Each row below holds a small network's activations on one input, seen along a few directions.
Each table varies a few parts of the input and shows all the possible inputs, shuffled.
Descriptions start from the smaller parts, as in this example, which fits no table here: one of 4 places along a line, together with either a single point or one of 9 places around a ring or (one of 2 separate values, together with one of 5 places around a ring).
Shared parts are said once, and a part with two or three values counts as separate values.

Other details of the inputs shift rows strongly along two fixed directions, in all tables alike. That doesn't count.

Rows:
R1: -1.387	0.766	5.459	-0.616	-3.190	3.363	6.525	1.489	0.544	1.826	1.191	1.000	1.424
R2: 0.012	-1.141	-3.574	-0.783	1.017	1.814	1.525	0.587	1.694	0.112	0.372	-1.116	-1.061
R3: -2.196	3.479	7.049	-1.628	-4.017	3.097	6.587	1.269	0.052	2.822	-0.070	1.012	-0.655
R4: -0.360	0.815	6.216	-0.664	-4.139	-0.471	2.915	-0.227	-1.676	2.654	2.141	0.975	3.118
R5: 0.094	-0.192	0.557	1.161	-0.273	-0.356	-1.354	0.330	0.687	-1.613	-1.671	1.087	0.417
R6: 2.129	-3.045	-4.090	2.381	2.462	-4.797	-8.978	-1.966	-1.176	-2.957	-0.497	0.437	3.014
R7: -0.978	2.153	5.562	0.145	-3.365	1.274	4.066	0.345	-0.302	1.294	1.142	-0.746	2.278
R8: -0.877	0.643	4.098	-2.628	-2.309	2.099	3.789	0.332	-1.317	4.073	2.371	0.196	1.291
R9: 0.170	-1.737	-4.472	-1.318	1.517	1.662	0.323	1.179	2.275	0.665	-1.371	0.530	-1.312
R10: 1.998	0.552	-3.911	0.775	2.086	-6.415	-7.758	-2.892	-2.559	-1.114	-1.013	-1.019	0.015
R11: 0.096	-1.449	-8.582	0.590	4.530	3.873	0.710	3.135	5.460	-1.369	-5.455	0.966	-4.824
R12: -0.092	0.104	1.318	-2.413	-2.189	0.139	2.975	0.223	-0.308	2.759	1.196	0.533	-0.129
R13: -1.278	2.823	2.801	-1.169	-1.584	1.520	5.130	0.806	0.237	1.555	-0.478	-0.136	-2.194
R14: 1.529	0.679	2.976	1.221	-1.607	-6.750	-5.925	-3.134	-4.191	-1.567	1.655	-0.709	3.901
R15: 0.303	-1.975	-0.097	0.776	0.842	0.198	-2.077	-0.144	-0.321	-1.022	0.781	1.101	0.689
R16: -0.268	-0.311	2.269	0.838	-1.374	0.844	1.617	-0.027	-0.016	0.303	1.715	-0.642	2.538
R17: -0.766	0.209	-4.488	0.227	2.026	5.171	5.199	3.161	4.730	-0.116	-3.107	-0.680	-4.220
R18: 0.084	0.533	-2.246	-0.251	0.904	0.618	2.119	1.206	1.446	-0.065	-1.717	-0.084	-2.789
R19: -0.163	-3.246	-4.196	1.372	3.498	3.491	-1.804	1.783	2.725	-2.110	-1.617	1.470	-0.655
R20: 1.351	-1.485	-0.505	-0.121	1.038	-4.589	-5.646	-2.912	-3.854	-1.097	3.020	-0.890	1.545
R21: 1.286	-1.038	0.922	-0.792	-0.245	-4.373	-4.731	-2.673	-3.829	0.627	2.971	-0.321	1.700
R22: 0.076	-1.017	-7.218	1.505	4.642	1.273	-2.446	1.323	3.612	-3.593	-4.785	0.913	-5.274
R23: -0.199	-1.252	-6.886	0.511	3.631	4.102	2.141	3.353	5.452	-1.609	-5.092	1.403	-5.706
R24: -0.590	1.890	5.156	-0.410	-3.411	0.272	2.394	0.405	-0.687	2.056	-0.042	0.681	2.681
R25: -1.585	3.984	8.228	-1.495	-4.484	0.146	4.767	-0.394	-2.170	2.538	1.702	-0.151	0.898
R26: 2.018	-0.675	-0.525	-1.096	-0.786	-7.103	-5.337	-3.464	-4.359	0.193	3.162	-1.261	2.378
R27: 1.028	0.400	-1.778	1.993	1.711	-4.452	-6.827	-2.604	-1.872	-3.127	0.160	-1.836	0.843
R28: -0.265	-0.981	-0.949	-0.346	1.158	1.689	0.487	-0.226	-0.133	0.053	2.043	-1.325	-0.051
R29: 1.083	-1.108	2.050	0.749	-0.284	-3.979	-4.436	-2.497	-3.836	-0.903	3.380	-0.296	3.113
R30: -0.949	1.802	1.720	-0.202	-0.714	1.108	0.795	0.528	0.244	0.514	-1.476	0.463	-0.363
R31: -0.893	1.380	-2.470	0.461	1.602	2.792	2.824	1.278	2.565	-0.645	-2.108	-1.028	-3.418
R32: -0.411	-1.560	-0.395	1.230	1.310	2.744	0.432	0.426	0.881	-1.135	1.501	-0.527	0.810
Each input here is: one of 4 places along a line, together with one of 8 places around a ring.
- Change only the place on the ring of 8 in R6. List by row number the other rows that result. => R8, R9, R10, R11, R19, R24, R30
- Start at R28 and move only the place on the line of 4, one step at a time. The first step leads to R20. Which rows follow, in order? => R21, R8
- Change only the place on the ring of 8 in R21. List by row number the other rows that result. => R3, R4, R5, R12, R15, R22, R23

Rows:
R33: -0.113	0.685	-4.804	-0.295	2.282	-0.063	-1.138	-0.306	1.104	-0.566	-1.565	-1.404	-3.893
R34: -0.661	0.909	0.711	2.869	0.390	1.602	0.665	0.832	1.819	-2.983	-2.513	-0.177	-1.244
R35: 1.655	-2.506	1.871	-0.780	-0.718	-5.821	-5.195	-4.094	-5.506	1.139	6.111	-1.270	3.902
R36: -1.153	-0.534	1.596	1.962	-0.166	2.907	0.779	1.563	2.504	-1.443	-1.762	1.368	1.831
R37: -0.467	1.276	-2.536	-1.340	1.131	0.608	1.089	-0.113	0.934	0.522	-1.336	-1.734	-3.596
R38: 0.211	-2.038	-3.028	3.525	2.568	1.023	-4.646	0.420	2.475	-4.342	-2.748	1.331	1.440
R39: -0.854	2.917	2.844	-2.827	-4.288	1.912	8.343	1.873	1.511	4.673	-0.936	0.473	-0.712
R40: 2.684	0.991	-1.413	-0.862	-1.587	-9.271	-5.685	-3.178	-3.650	1.083	0.689	-0.930	2.539
R41: 0.411	-0.776	-2.026	0.140	0.106	2.448	2.924	1.288	1.642	1.501	0.691	-1.378	1.433
R42: 0.169	3.495	4.783	-0.728	-1.586	-5.042	-1.509	-3.813	-5.551	0.346	4.046	-3.289	1.026
R43: 0.828	-4.838	-6.239	0.925	4.503	1.178	-4.070	-0.142	1.175	-2.706	1.480	0.592	-1.067
R44: -1.962	-0.894	5.807	-1.923	-2.532	5.816	5.417	2.489	0.717	1.694	1.780	2.348	1.302
R45: -0.412	0.343	1.336	-1.088	-1.922	3.703	6.770	1.896	1.512	3.433	1.311	-1.350	1.775
R46: -0.294	-3.973	-1.906	0.765	2.292	2.654	-2.916	0.861	1.119	-3.058	-0.278	2.247	0.342
R47: 0.665	-0.575	-3.123	-0.651	1.472	-0.654	-1.833	1.091	1.140	0.521	-4.040	3.115	-2.848
R48: 0.355	3.823	8.286	1.015	-4.592	-4.719	-0.471	-2.300	-4.161	0.794	2.569	-1.313	3.674
R49: -2.164	2.860	2.270	-0.305	0.093	3.398	5.409	0.561	0.139	-0.158	0.794	-1.512	-3.043
R50: 1.101	-1.163	-4.430	-0.402	2.553	-1.679	-3.935	1.073	1.078	-0.452	-4.293	2.882	-2.862
- Changing only one part turns R40 into R39. The same change can be made to R48. Which row results? => R34
- What is each input in this table made of? => one of 2 separate values, together with either a single point or one of 8 places around a ring
- Change only the choice among 2 separate values in R45. List by row number the other rows that result. => R41
